A small network was shown many inputs. Here are its activations along a few directions, one row for each input.
In each table, some parts of the input vary, and every possible input appears once, in random order.
A made-up example of a description, with smaller parts first: one of 4 places along a line, together with either a single point or one of 9 places along a line or (one of 3 separate values, together with one of 5 places around a ring).
Shared parts are said once, and a part with two or three values counts as separate values.

Other details of the inputs shift rows strongly along two fixed directions, in all tables alike. That doesn't count.

A family of inputs:
x1: [-70  28 -11  -6  -3 -48 -52 -22 -25   4  24   4  34  11 -26]
x2: [ 29  53   0 -35 -31  47  42   0 -16 -60 -80  13  19 -24  22]
x3: [-51   6 -25 -29   7 -37 -46   1  -5   5   6 -33  45  24 -41]
x4: [-52   7 -23 -28  -8 -60 -30  19 -12   8  12 -16  51   5 -37]
x5: [ 18 -66   3  44  21   8  32 -12   7  33  24 -27 -30 -19  17]
x6: [ 35  75  -4 -76 -29  65  19 -10  -7 -57 -96  36  23  -6  28]
x7: [-62  22 -14 -27  20 -47 -60  17 -12 -11  24   0  17  13 -29]
x8: [ 40  81  15 -38 -18  60  10   2   1 -51 -53  28 -19 -18  45]
x9: [-48   6 -21 -45  -1 -53 -47  10   5  24  11   0  39  21 -25]
x10: [-60  31 -11 -12  -2 -52 -46 -22 -13   5  27  -2  34  34 -24]
x11: [-45   2 -19 -34  12 -48 -46 -13  -4  11  -5 -13  37  28 -52]
x12: [ 39  52  -2 -54 -33  59  28   1 -14 -66 -96  36  15 -11  20]
x13: [ 20 -61   3  25  22   5  19 -18   8  33  10  -3 -30  -9   6]
x14: [-51 -10 -19 -38  10 -57 -41  -5 -22   3  -7  -4  39  16 -42]
x15: [ 34 -65   4  45   4  28  34   8  18  29  24 -17 -35 -15  29]
x16: [ 18 -48  22  64   6   2  32 -18  11  25  49   0 -44  10  13]
x17: [ 11 -65  22  77  41   9  10  15  -2  27  44 -15 -50 -21  11]
x18: [ 32 -50   5  45   1  12  41   4  19  35  25 -13 -26 -24  19]
x19: [ 47  63   2 -46 -49  54  42  19   3 -59 -87  46  13 -18  25]
x20: [ 32 -53   5  51 -11  14  43  25  16  15   9  -7 -29 -23  18]
x21: [ 40  61   1 -54 -37  40  36  -3 -14 -57 -85  42  22 -19   9]
x22: [  4 -35   4  77   8  -6   3 -29   3  29  44  -6 -32   3   8]
x23: [-57  -6 -27 -33   5 -46 -41  11 -23  -3   4 -24  46  14 -31]
x24: [ -4 -48  21  63   4  -2  20 -17   0  23  46   7 -38  -9   9]
x25: [ 16 -64  37  39  10   4  38 -13  11  38  63   0 -51   7  24]
x26: [ 48  70   1 -25 -47  62  44  14  17 -48 -73  14  13 -12  23]
x27: [-46  33 -29 -25  17 -51 -61   8  -2  -5  27  -4  12  38 -26]
x28: [ 32 -53   7  48  -3  18  39  13  25  34  19 -14 -34 -19  29]
x29: [-64  34 -10 -16  -2 -45 -60 -33 -20  19  27  -3  31  14 -13]
x30: [-66  29  -2 -27  -3 -47 -51 -27 -15  17  30  -1  30  20 -13]
x31: [-60  23 -21 -30  13 -49 -60  16 -10 -10  29   7   9  17 -29]
x32: [-48  35 -10 -13  35 -43 -61  10 -14   4  15 -23  35  27 -25]
x33: [ 17  67  25 -37 -34  43  29 -23  -6 -35 -34  32   1  -3  36]
x34: [-69  19   3 -28  -3 -53 -34  -9 -20   0  32   7  33  24 -29]
x35: [ 39 -53   3  52  -2  32  32   9  25  16  17 -20 -31  -6   6]
x36: [ 40  73   9   4  -2  57  18   9  -7 -36 -55  10  -4  -6  31]
x37: [ 40 -64   3  33  -2  25  30  12   9   5   0  12 -33 -11  11]
x38: [ 26  62  14  -2  -6  57  20  16 -19 -42 -53  20  -5 -25  29]
x39: [-50  11 -23 -41   7 -52 -33  -6 -12  18  15 -21  49   6 -28]
x40: [ 41  68   0 -32 -35  50  40  -6   4 -48 -69  10  21 -17   7]
x41: [-51  32   0 -29  30 -39 -69   6 -24  16  20 -22  30  10 -14]
x42: [-64  13   9 -43  -2 -54 -25   0 -20   0  38   7  33  33 -30]
x43: [ 23 -57   5  54  14  13  31  -8  16  22  14 -29 -29 -11  -3]
x44: [ 22 -72  28  70  43   9  12  13  10  12  45 -11 -55 -24  14]
x45: [ 36  72  -4 -57 -32  70  35  -4  -9 -56 -84  14  22 -17  40]
x46: [ 48  69   5  -9 -10  56  22   6   9 -55 -49  24 -21  -1  33]
x47: [ 36 -47   6  28   2  11  33  -1  19  33  17   9 -27 -16  12]
x48: [ 35 -60   3  25   7  25  20   1  19  25  13   6 -34  -6  19]
x49: [ 32 -52   2  31   9  24  14  -8  17  14  -3  -6 -30   4  -6]
x50: [ 19 -55  21  74  39   9  -1   7  -3  56  48 -26 -54 -18  24]
x51: [-51  30 -18 -41  12 -48 -70   4  -7   7  32  -3   5  20 -15]
x52: [ 29 -56   5  26  15   3  27 -14   9  36  18   5 -27 -15   3]
x53: [-44  28  -6 -22  38 -47 -63   7  -3  -8  19 -20  33  27 -26]
x54: [ 29 -63   5  50   3   4  43   4   2  18  17 -13 -26 -27   5]
x55: [ 48  56  -1 -35 -47  70  47  19  -5 -67 -80  25  15 -23  34]
x56: [ 44  68   1 -47 -33  45  29 -12   3 -46 -79  30  20  -5  -2]
x57: [ 24 -52  28  50   6   4  43  -9  12  23  53   1 -45  18  13]
x58: [-45  18 -23 -25  -6 -52 -35   9   3  13  15 -25  50  17 -45]
x59: [ 44 -38   5  38  -8  22  31   9  31  16   2   3 -32  -2   4]
x60: [ 29 -72  33  64  48   7   0   1  15  35  57 -23 -59 -21  26]
x61: [ 44 -47   2  33  -2  32  22   2  25  11   2   1 -31   3   0]
x62: [-44   0 -21 -36  -4 -62 -36  13 -12  10   9   4  45  12 -44]
x63: [-37  12 -21 -33  -3 -54 -41   3   3  16  11  -7  43  25 -51]
Each input here is: one of 3 separate values, together with either one of 4 places along a line or one of 5 places along a line or (one of 2 separate values, together with one of 6 places around a ring).
The inputs of x17 and x32 match in every part but the choice among 3 separate values. If x23 is changed in the same way as x17 into x32, which row does it become? -> x3
The inputs of x5 and x43 match in every part but the choice among 3 separate values. If x6 is changed in the same way as x5 into x43, which row does it become? -> x49
Which other rows does x19 become when the place on the ring of 6 takes its other values? List them by row number. -> x12, x14, x21, x37, x62
A walk changes only the place on the ring of 6. It starts at x6 and steps to x13. List the rest of the walk in order. -> x52, x47, x9, x48
Which other rows does x22 become when the place on the line of 4 takes its other values? List them by row number. -> x10, x16, x57
Which other rows does x6 become when the choice among 2 separate values takes its other values? List them by row number. -> x45

A family of inputs:
x64: [ 31 -33  -4  17  -3  17  25   8  12   5 -12  -2 -14 -12   2]
x65: [-37   1  -7   1   7 -35 -28   2  -6  13  25 -13  17  13 -19]
x66: [-29 -24 -18  -6   6 -35 -19   1  -5  18   7 -23  30   6 -30]
x67: [ 19 -10  15  27   6  19  15  -2   1  -4   9   9 -31  -7  18]
x68: [  1  70   1 -59 -40  20  15 -15  -9 -40 -49  31  33   3   8]
x69: [ 25  -7  11  27   4  20  16  -5  11   2   7   4 -28  -2  13]
x70: [ 18 -11  11  29   1  19  21   2   1  -1   6   1 -24 -13  17]
x71: [ 21  -8  14  30   2  19  17  -4   6  -1   9   8 -29  -3  15]
x72: [-31   4 -10  -2   7 -32 -28   1  -2  14  22 -15  18  14 -19]
x73: [-42  -1  -8 -13  25 -39 -49   1 -10  16  26 -12  13  16 -17]
x74: [ -5  88  -1 -58 -21  22  -5   4 -18 -50 -58  16  37  -7  11]
x75: [-36 -13  -4 -13  -5 -40 -16 -13  -5  20  27   0  18  16 -20]
x76: [-28 -23 -19 -19   9 -40 -31  16   1  15  13 -12  23  13 -32]
x77: [ 22 -14   9  25   9  23  15   3   3   4   1  -6 -21 -16  20]
x78: [ 24 -11   7  26   5  22  16   1   8   5   3  -5 -23 -10  17]
x79: [-31 -24 -21 -10   7 -38 -25   6  -4  19   9 -21  30   7 -33]
x80: [ 25 -10  11  23  11  23  10  -4   8   3   4   2 -32  -4  17]
x81: [ 20 -11  14  25  11  20  12   0  -1  -1   6   6 -30 -12  20]
x82: [  1  70   1 -60 -41  19  15 -15  -9 -39 -50  30  33   3   7]
x83: [ 32 -33   0   9   0  17  23  13  16   2  -5   3 -21  -6   5]
Describe the family of inputs behind these rows. -> either one of 3 separate values or one of 5 places along a line or (one of 2 separate values, together with one of 6 places around a ring)

A family of inputs:
x84: [ 33  -2   0   1 -13  26  29   2   8 -12 -27   7  -6 -10   9]
x85: [ 27  14  19  44   9  35  16   7   2 -11   4  -2 -34 -17  31]
x86: [-23  11 -14 -34  -5 -20 -16   6  -8  -5 -13  -1  32   2 -17]
x87: [ 30 -11  -2   8 -12  22  25   3  14   0 -17   3 -11  -6   6]
x88: [ 13  21  -6 -24 -17  16  13   3   1 -20 -35   7  16  -2   0]
x89: [ 36 -14   2   8 -10  30  34   4   8  -8 -22   6 -13 -16  12]
x90: [-18  35 -12 -48 -13  -9 -12   6 -12 -20 -32   5  40   2 -12]
x91: [ -8 -47  22  52   7 -18  11 -17   3  31  65   9 -41   7   7]
x92: [-26  74  -2 -31   4   0 -35   1 -18 -28 -19   2  23   6   4]
x93: [  0 -39  17  48  32  -9 -12   4   6  25  57  -6 -48   4  12]
x94: [ 29 -17   5   9  -7  27  34   5   3  -5 -19   6 -10 -18  13]
x95: [  2  14  13   7  18   9 -14  -5  -2  -3  10   5 -22   2  16]
x96: [-23  13 -15 -34  -5 -20 -17   5  -6  -6 -14  -4  33   6 -20]
x97: [-15 -49 -12  18  11 -33 -13   3  10  34  32 -19   2  12 -24]
x98: [-35 -27 -17  -8  11 -46 -29   4  -1  23  24 -19  23  15 -34]
x99: [-56 -15   2   4   5 -56 -28 -28 -10  38  58  -9  15  22 -20]
x100: [ 31   7  20  29  14  38  12  -9   0  -6  -2   5 -38 -13  33]
x101: [-11  13 -14 -26  -9 -14 -13   3   1  -4 -14  -3  27  10 -19]
x102: [ 15  18  -5 -23 -17  21  16   4   0 -22 -36   8  13  -7   4]
Describe the family of inputs behind these rows. -> either one of 2 separate values or one of 5 places along a line or (one of 3 separate values, together with one of 4 places along a line)
Which other rows does x86 become when the place on the line of 4 takes its other values? List them by row number. -> x84, x87, x89
